Each row below holds a small network's activations on one input, seen along a few directions.
In each table, some parts of the input vary, and every possible input appears once, in random order.
Descriptions start from the smaller parts, as in this example, which fits no table here: one of 2 separate values, together with either a single point or one of 11 places around a ring or (one of 4 places along a line, together with one of 5 places around a ring).
Shared parts are said once, and a part with two or three values counts as separate values.
In the rows, zero is written as 128.

Other details of the inputs shift rows strongly along two fixed directions, in all tables alike. That doesn't count.

Rows:
row 1: [135 129 128 145 119 120 147 128 109 114 132 126 127 146 156]
row 2: [114 115 121  81 123 152 114 123 153 126 133 148 107 120 138]
row 3: [126 140 133  79 127 146 108 126 158 137 138 142 120 120 116]
row 4: [138 120 139  81 141 158 113 129 140 137 124 140 121 110 117]
row 5: [136 161 113 147 126 133 141  90 121 110 155 134 108 155 143]
row 6: [132 149 114 154 132 123 145  90 108 119 165 123 136 134 121]
row 7: [129 125 127 153 126 117 153 124 109 132 109 122 138 135 144]
row 8: [112  54 185 132 104  48  90 197 167 105  95 133 189 170 128]
row 9: [124 137 111 146 114 131 161  84 112 120 142 135 120 149 136]
row 10: [136 134 129 163 136 112 135 127 112 132 121 110 134 121 113]
row 11: [122 141 107 161 120 117 148 125 117 127 143 120 126 124 130]
row 12: [100 128 103 103 135 146 114 137 152 141 136 134 129  92 135]
row 13: [125 125 130  78 122 145 114 137 146 134 141 139 109 116 107]
row 14: [113 120 116  85 116 148 113 134 153 127 135 142  96 120 122]
row 15: [122 137 112 155 128 125 151 110 108 122 136 126 141 135 153]
row 16: [138 130 141 154 123 113 147 118 109 128 123 118 136 137 101]
row 17: [136 123 132 158 129 118 131 142 105 123 122 124 128 135 148]
row 18: [121  59 190 137 115  55  90 206 163 109  79 123 181 165 114]
row 19: [132 120 136  92 137 157 101 134 136 138 130 139 120 103 111]
row 20: [149 123 145 150 131 113 134 145 109 125 113 115 126 144 121]
row 21: [120  53 187 144 122  56  86 211 159 117  66 120 187 157 132]
row 22: [124 123 128  84 124 146 105 138 143 133 147 141 112 111 111]
row 23: [133 137 114 148 114 126 138 110 110 107 154 134 103 148 133]
row 24: [133 123 129  98 141 156 103 148 133 145 120 128 109  98 117]
row 25: [105 121 112  91 121 153 130 131 147 146 120 137 125 101 138]
row 26: [122 147 100 157 119 129 149  95 118 121 159 128 110 134 121]
row 27: [121 149  97 157 130 134 147  85 114 117 164 131 119 136 133]
row 28: [134 125 137  86 134 154 112 140 140 139 125 134 110 110 101]
row 29: [114 119 126  78 123 148 125 115 149 145 131 141 131 110 115]
row 30: [132 134 116 151 116 129 137 103 107 108 154 139 110 147 140]
row 31: [111  60 177 137 113  56 101 220 165 118  65 116 169 160 138]
row 32: [134 132 124 146 112 117 145 139 113 116 134 121 116 144 139]
row 33: [117 128 127 102 137 146 110 130 148 146 128 124 124  91  93]
row 34: [105 124 108  98 116 148 128 142 148 149 125 132 116  95 123]
row 35: [123 140 124  96 138 155 110 145 148 146 114 130 111 106 139]
row 36: [128 132 121 158 139 121 144 120 107 126 117 122 143 131 150]
row 37: [111 121 123  84 134 150 114 113 150 140 138 139 140 107 122]
row 38: [140 150 129 154 139 121 133 129 117 122 122 119 127 143 152]
row 39: [141 123 138 153 133 115 148 119 107 132 106 118 145 137 128]
row 40: [137 137 123 162 146 118 133 117 108 126 125 113 142 123 126]
row 41: [142 134 134 154 139 123 143  98 105 120 129 121 152 140 124]
row 42: [122 137 109 151 109 125 156  99 115 122 145 130 112 142 121]
row 43: [149 132 138 137 122 118 148 106 105 111 148 134 131 156 133]
row 44: [135 141 137  88 145 154 101 128 154 137 125 134 125 113 115]
row 45: [135 139 139  86 139 154 105 130 151 140 122 136 121 113 109]
row 46: [127 126 125 158 121 112 149 137 112 135 112 117 130 128 129]
row 47: [153 119 147 148 137 116 137 134 107 121 111 120 138 146 138]
row 48: [131 147 119 154 122 117 147 102 112 124 160 120 127 132 108]
row 49: [153 148 139 153 144 120 128 124 115 123 119 116 134 145 136]
row 50: [137 125 131 155 127 116 131 148 108 122 122 120 121 137 141]
row 51: [123 123 122  97 151 156 111 125 139 147 110 128 136  92 126]
row 52: [117 127 124  99 146 149 105 123 148 140 130 128 136  93 107]
row 53: [126 141 131  81 133 146 103 125 161 134 142 140 124 119 121]
row 54: [143 128 141 149 128 119 152 104 106 125 121 124 145 145 117]
row 55: [123 142 106 152 127 135 152  80 110 117 151 134 126 145 143]
row 56: [132 129 123 154 117 121 136 133 106 116 140 129 126 138 150]
row 57: [126 136 117 163 131 114 141 133 115 132 124 116 128 120 128]
row 58: [125 122 125  91 139 159 117 143 137 142 115 133 112 102 146]
row 59: [132 137 128 148 112 114 155 106 109 127 146 124 130 141 108]
row 60: [152 143 143 152 137 117 131 128 114 126 114 117 133 146 130]
row 61: [135 152 123 149 118 122 142 125 118 119 135 124 123 148 149]
row 62: [122 124 125 101 135 151 119 137 137 157 109 124 118  89 105]
row 63: [112 134 120  87 121 148 107 124 165 130 132 145 107 125 130]
row 64: [115 142 117  92 132 151 108 141 157 136 130 134 117 110 146]
row 65: [133 132 122 151 115 118 137 139 109 115 140 124 119 140 143]
row 66: [126 139 112 162 142 119 139 123 110 127 129 119 136 121 141]
Description of these inputs: one of 6 places around a ring, together with either one of 2 separate values or one of 4 places along a line or one of 5 places around a ring.
The inputs of row 57 and row 26 match in every part but the place on the ring of 6. If row 46 is changed in the same way as row 57 into row 26, which row does it become?
> row 42
Change only the choice among 2 separate values in row 5. List by row number the other rows that result.
> row 63
Change only the place on the line of 4 in row 47. List by row number the other rows that result.
> row 20, row 21, row 24
A walk changes only the place on the ring of 5. It starts at row 34 and steps to row 25. List the rest of the walk in order.
> row 15, row 12, row 11
Change only the choice among 2 separate values in row 3. List by row number the other rows that result.
> row 53
Which other rows agree with row 4 in the place on the ring of 6? List them by row number.
> row 16, row 18, row 19, row 28, row 33, row 41, row 44, row 45, row 52, row 54

Rows:
row 67: [145 165 104 112 122 170 143  78 109 125 177 141  79 126 113]
row 68: [145 117 154 152 127  99 130 139 116 116 124 117 142 152 111]
row 69: [110 121 129 148 111  95 135 122 142 106 136 133 149 166 145]
row 70: [122 116 128 165 123  98 144 138 114 125 116 116 142 135 124]
row 71: [ 83  54 161  74 132  96  67 218 210 148  53 127 177 105 138]
row 72: [143 119 155 140 119  98 128 147 125 104 117 131 138 173 151]
row 73: [150 168 111 119 137 170 143  78  99 140 167 132  94 109 101]
row 74: [125 116 136 155 118  98 141 124 121 121 129 122 151 144 111]
row 75: [109 109 130  42 143 173  77 175 179 166 105 137 108  63 105]
row 76: [ 99 106 128  40 132 167  85 143 185 158 122 143 120  71  92]
row 77: [ 88 105 117  44 140 169  86 147 190 164 109 141 133  69 123]
row 78: [147 122 155 155 126 100 128 147 112 118 115 115 139 149 117]
row 79: [121 116 131 161 118  98 144 130 119 125 123 118 148 140 120]
row 80: [146 170  97 136 142 177 148 101  90 145 148 123  87  94 121]
row 81: [131 114 135 161 108  99 135 157 114 113 120 124 124 154 146]
row 82: [143 170 104 109 133 174 140  70 112 122 172 146  90 132 131]
row 83: [108 117 120 159 115  96 137 137 132 110 129 128 143 153 163]
row 84: [114 119 127 152 101  91 139 127 135 108 142 130 137 159 127]
row 85: [112 115 117 163 104  92 141 141 125 111 135 126 131 147 144]
row 86: [145 118 154 147 136 101 125 134 122 113 115 121 155 156 130]
row 87: [141 169 104 119 143 173 146  65 106 134 161 135 109 108 119]
row 88: [135 167  95 122 142 174 150  68 106 138 161 134 113 106 123]
row 89: [148 123 155 150 135 102 123 141 119 116 106 118 152 153 136]
row 90: [151 173 110 115 146 174 141  70 102 137 162 136 105 114 119]
row 91: [128 119 133 166 124  98 141 145 112 127 110 113 139 136 129]
row 92: [137 121 140 164 136 105 132 146 118 123 101 115 151 141 147]
row 93: [155 176 105 127 153 179 142  91  95 142 147 126  96 102 135]
row 94: [ 92 102 120  33 133 177  73 177 190 155 104 148 107  76 148]
row 95: [146 116 153 146 109  96 133 152 120 107 125 127 126 168 132]
row 96: [122 117 130 162 132 101 140 133 121 123 109 117 154 139 144]
What is each input in this table made of?
> one of 2 separate values, together with either one of 5 places around a ring or one of 10 places around a ring
Change only the choice among 2 separate values in row 96. List by row number the other rows that result.
> row 70
Change only the place on the ring of 10 in row 91. List by row number the other rows that result.
> row 68, row 70, row 73, row 74, row 75, row 76, row 78, row 79, row 80
